These are the activations of a small neural network, seen along a few directions. Each row is one input.
In each table, some parts of the input vary, and every possible input appears once, in random order.
A made-up example of a description, with smaller parts first: one of 5 places around a ring, together with either a single point or one of 9 places around a ring or (one of 2 separate values, together with one of 6 places along a line).
Shared parts are said once, and a part with two or three values counts as separate values.
In the rows, zero is written as 128.

Other details of the inputs shift rows strongly along three fixed directions, in all tables alike. That doesn't count.

A family of inputs:
row 1: [124 194 153  97 122 121 163 103 118 137 140 139 129]
row 2: [159  65  70 127 110 111 103 136 140 140  27 147 132]
row 3: [144 193 147  95 189 112 165 106 168 136  63 121 142]
row 4: [117  94 127 172 138 185  92 154 124 107 190 103 127]
row 5: [117 181 155  98 127 104 169 101 119 129 145 138 125]
row 6: [119 137 147 177 163 168 127 132 138  88 158 109 123]
row 7: [173  51  88 134 108 106 107 118 141 141  31 153 134]
row 8: [131 121 128 173 159 156 117 130 145  95 117 116 125]
row 9: [125 124 126 110 116 144 124 133 114 143 158 122 134]
row 10: [108 143 142 103 110 118 142 131 114 140 181 131 129]
row 11: [127  98 100  99  61 105 121 134  97 152 132 159 125]
row 12: [162  63  74 114 120 117  92 139 140 156  31 132 138]
row 13: [142 182 148 117 177  91 163  96 162 117  49 131 126]
row 14: [134 121 133 174 156 160 111 136 144  97 114 115 118]
row 15: [148 108 109 142 155 121 124 120 147 115  60 129 131]
row 16: [121  94 103  88  70 106 117 130  97 165 152 145 133]
row 17: [139 181 149  96 190  97 169  97 162 132  71 119 140]
row 18: [131 102 102 100  56 108 114 132  95 156 123 155 124]
row 19: [119 180 154  84 135 109 161 110 121 145 154 129 136]
row 20: [116 149 136 109 109 122 135 134 113 147 164 126 130]
row 21: [144 137 120 147 156 119 132 122 153 117  65 126 125]
row 22: [116 136 153 173 173 167 115 144 147  96 164  97 125]
row 23: [113 134 153 170 175 162 123 146 147  93 175 103 126]
row 24: [114 126 138 119 113 122 125 133 116 135 163 125 126]
row 25: [113 145 138 111 111 115 135 132 112 144 167 129 129]
row 26: [130  83 110 176 126 169  97 153 131 103 135 121 120]
row 27: [120  91 123 182 142 177  92 161 130 109 171 100 122]
row 28: [133  64 102 165 139 164  89 154 135 116 133 108 132]
row 29: [120 134 130 135 105 120 130 130 113 126 151 137 117]
row 30: [117 145 136 118 103 121 138 119 107 129 159 141 125]
row 31: [128 113 127 181 159 137 117 135 147  93 112 115 115]
row 32: [148 109 106 130 162 127 116 127 155 131  64 118 141]
row 33: [120 132 135 131 104 123 126 129 112 123 149 138 119]
row 34: [144 197 150 106 176 116 171  94 152 125  68 128 134]
row 35: [115 147 138 102 110 128 138 135 116 143 171 130 133]
row 36: [135 106  97 103  59 112 117 133  94 161 123 152 122]
row 37: [129 120 169 177 172 163 126 130 149  98 167 108 131]
row 38: [115 128 132 128 105 122 134 130 117 122 156 139 119]
row 39: [110 143 139 111 109 112 138 130 112 144 171 128 126]
row 40: [118 183 154  87 133 108 158 109 123 144 154 132 136]
row 41: [124  98 106  89  67 104 112 137  96 166 143 146 132]
row 42: [116 127 130 129 106 124 131 121 113 123 155 137 122]
Each input here is: one of 2 separate values, together with either a single point or (one of 4 places along a line, together with one of 5 places along a line).
- Changing only the choice among 2 separate values turns row 29 into row 25. The same change can be made to row 38. Which row results? => row 10
- Changing only the choice among 2 separate values turns row 26 into row 3. The same change can be made to row 42. Which row results? => row 16
- Which other rows does row 25 become when the place on the line of 4 takes its other values? List them by row number. => row 20, row 27, row 39
- A walk changes only the place on the line of 4. It starts at row 4 and steps to row 32. List the rest of the walk in order. => row 40, row 16
